These are the activations of a small neural network, seen along a few directions. Each row is one input.
Each table varies a few parts of the input and shows all the possible inputs, shuffled.
A made-up example of a description, with smaller parts first: one of 6 places along a line, together with either a single point or one of 11 places around a ring or (one of 2 separate values, together with one of 8 places around a ring).
Shared parts are said once, and a part with two or three values counts as separate values.
(in the rows, 128 means zero)

Other details of the inputs shift rows strongly along three fixed directions, in all tables alike. That doesn't count.
These rows show it; all are for the same input, with only those details redrawn:
[138 136 124 166 187 114 148 167 141 115 138]
[147 111  87 126  63 142 104 128  96 116 115]
[106 144 148 138 129 104 101 134 164 152 109]
[155 161 137 121  85 126  79 128 144  98  69]
[187 154 113 149 143 136 126 161 122  61  98]
[ 98  93  98 143 107 119 126 134 116 170 154]

Table:
R1: [127 138 128 140 184 113 186 153 145 107 130]
R2: [106  88 110 128 116 131 126 134 100 180 146]
R3: [167 125 108 123  56 155 119 129  87 142 127]
R4: [105 101  94 111 120 122 149 104 114 176 151]
R5: [164 100  98 120  74 150 108 111  91 131 113]
R6: [ 90 149 168 124 131 120  97 121 160 129 136]
R7: [103 151 149  97 142 109 125 121 154 157 102]
R8: [194 142 118 151 139 140 135 151 130  64  99]
R9: [128  83  77 167 165 133 175 172  93 132 182]
R10: [141 108 124 107  73 165 108 102  77 104 132]
R11: [162 185 175 108  79 152  88 110 131 100 108]
R12: [109 155 141 105 144 106 121 108 160 159 106]
R13: [102  91  97 146 107 122 127 129 121 171 154]
R14: [136  82  82 158 179 138 170 164  78 147 181]
R15: [147 123 136 166 183 114 160 159 149 115 136]
R16: [127  91  81 133 176 136 202 150  82 136 173]
R17: [136 134 123 166 186 114 149 166 140 117 139]
R18: [114 142 152 128 141 109  96 126 149 167 107]
R19: [ 97 143 183 116 141 128 102 113 144 141 127]
R20: [100  93  97 116 101 115 160 114 127 161 152]
R21: [180 152 113 123 136 134 163 143 127  56  95]
R22: [149 123 142 157 195 122 157 155 129 129 131]
R23: [142 131 158 146 199 132 150 133 130 104 161]
R24: [102 135 153 133 124 110 107 141 162 154 107]
R25: [ 97 143 164 132 127 121 102 106 165 133 139]
R26: [ 99 148 168 118 142 122  92 107 143 145 136]
R27: [ 95  97 119 126 123 140 119 102 102 163 181]
R28: [125 144 113 135 185 112 173 158 144 110 139]
R29: [180 146 140 139 140 149 133 134 124  40 127]
R30: [134 118 103 115  62 156  98 109  91  92 142]
R31: [115 147 148 104 141 106 128 104 164 159 105]
R32: [ 95 139 178 128 127 120 110 112 163 129 132]
R33: [171 151 145 140 140 154 135 142 117  37 119]
R34: [ 98  94 121 128 121 140 122  98 105 163 181]
R35: [158 149 151 122  80 130  92 125 147  98  64]
R36: [131 142 149 142 202 135 140 145 122 104 162]
R37: [116  88 104 137 117 129 125 117 108 182 150]
R38: [185 150 149 130 154 157 130 130 106  50 118]
R39: [ 93  83 110 141 104 126 137 139 114 171 149]
R40: [ 92 146 147 110 126 105 135 125 167 146 104]
R41: [109  90 102 137 121 127 123 121 107 185 153]
R42: [135 137 132 130 196 119 181 145 130 121 128]
R43: [112 122 106 113  98 128 163 121 110 185 163]
R44: [102 153 144  98 142 107 121 118 153 159 106]
R45: [153 172 128  85  96 127  97 106 132 106  68]
R46: [143 108 108 118  60 159 107 100 100  93 142]
R47: [153 163 130  97  82 124 111 105 158  94  70]
R48: [106  92 103 107 118 119 156 106 113 177 151]
R49: [ 87 140 174 126 125 124 107 120 156 131 133]
R50: [127 142 140 158 190 129 145 143 143  94 166]
R51: [145 118  77 104  62 140 132 105 109 110 114]
R52: [185 143 128 150 138 142 140 161 121  60  90]
R53: [ 89 146 172 123 129 122 101 123 160 129 133]
R54: [110 145 155 103 139 106 133 110 157 157 100]
R55: [124 131 165 128 138 109 107 120 157 164 104]
R56: [155 100 108 117  71 153 112 121  81 127 103]
R57: [155 105  88 130  59 147 108 119 103 115 114]
R58: [ 99 153 134 114 129 101 126 115 173 148 111]
R59: [138 111 116 102  76 165 100 109  77 107 138]
R60: [166 109  59 123 120 152 180 155  78  73 142]
R61: [108 139 174 120 139 125 100  98 152 145 135]
R62: [106  85 115 131 115 132 131 131  99 179 143]
R63: [127 147 111 139 188 108 172 153 145 110 139]
What do these inputs look like to the network?
> one of 3 separate values, together with either a single point or (one of 2 separate values, together with one of 10 places around a ring)
Changing only the choice among 3 separate values turns R46 into R8. The same change can be made to R30. Which row results?
> R17
Changing only the choice among 3 separate values turns R42 into R10. The same change can be made to R21. Which row results?
> R32
Change only the place on the ring of 10 in R45. List by row number the other rows that result.
> R4, R7, R12, R16, R31, R42, R44, R48, R54
Change only the choice among 2 separate values in R10. List by row number the other rows that result.
> R33
Change only the choice among 3 separate values in R39. List by row number the other rows that result.
> R40, R49
Start at R26 and move only the place on the ring of 10, one step at a time. The first step leads to R27. Which rows follow, in order?
> R34, R61, R23, R38, R10, R19, R59, R36

Table:
R64: [122 126 122 124  82 123  88 129 130 145  95]
R65: [123 142 122  91  85 125 117  95 134 142 107]
R66: [ 75  95 165 142 154 118 100 109 137 188 179]
R67: [133 123 128 130  75 123  96 124 138 148  98]
R68: [123 120 129 125  79 124  95 129 132 144  92]
R69: [122 122 126 124  81 123  91 130 131 144  93]
R70: [164 110  64 110 119 155 168 132  68  85 141]
R71: [138 104  83 142  94 163 151 130  92  36 185]
R72: [125 118 131 127  77 125  97 128 134 145  93]
R73: [133 126 125 130  76 123  94 123 138 149 100]
R74: [178 195 144 109 164 126 134 131 153  65  78]
R75: [178 101  62 151 109 152 142 156  74  96 139]
R76: [ 69 111 138 114 143 102 156 109 152 196 153]
R77: [175 110  67 116 113 154 174 126  75  89 146]
R78: [123 122 159 121  91 151  72  97 120 131 127]
R79: [117 132 131  89  85 127 123  99 132 138  99]
R80: [122  77  70 173 171 128 174 169  90 151 188]
R81: [173 185 153 107 163 127 140 135 151  60  70]
R82: [120 168 198 146 221 130 140 148 156 106 163]
R83: [ 62 113 134 109 148 101 150 114 147 194 151]
R84: [176 181 186 141 165 151  96 130 136  53 102]
R85: [116 142 120  86  90 126 113  99 130 139 104]
R86: [127  69  80 177 164 129 184 168  94 151 186]
R87: [137 158 155 173 214  99 143 169 176 130 123]
R88: [132 166 161 136 219 102 175 141 175 122 127]
R89: [ 64 113 174 134 145 123 116 110 131 182 188]
What do these inputs look like to the network?
> either a single point or one of 5 places along a line or (one of 2 separate values, together with one of 10 places around a ring)
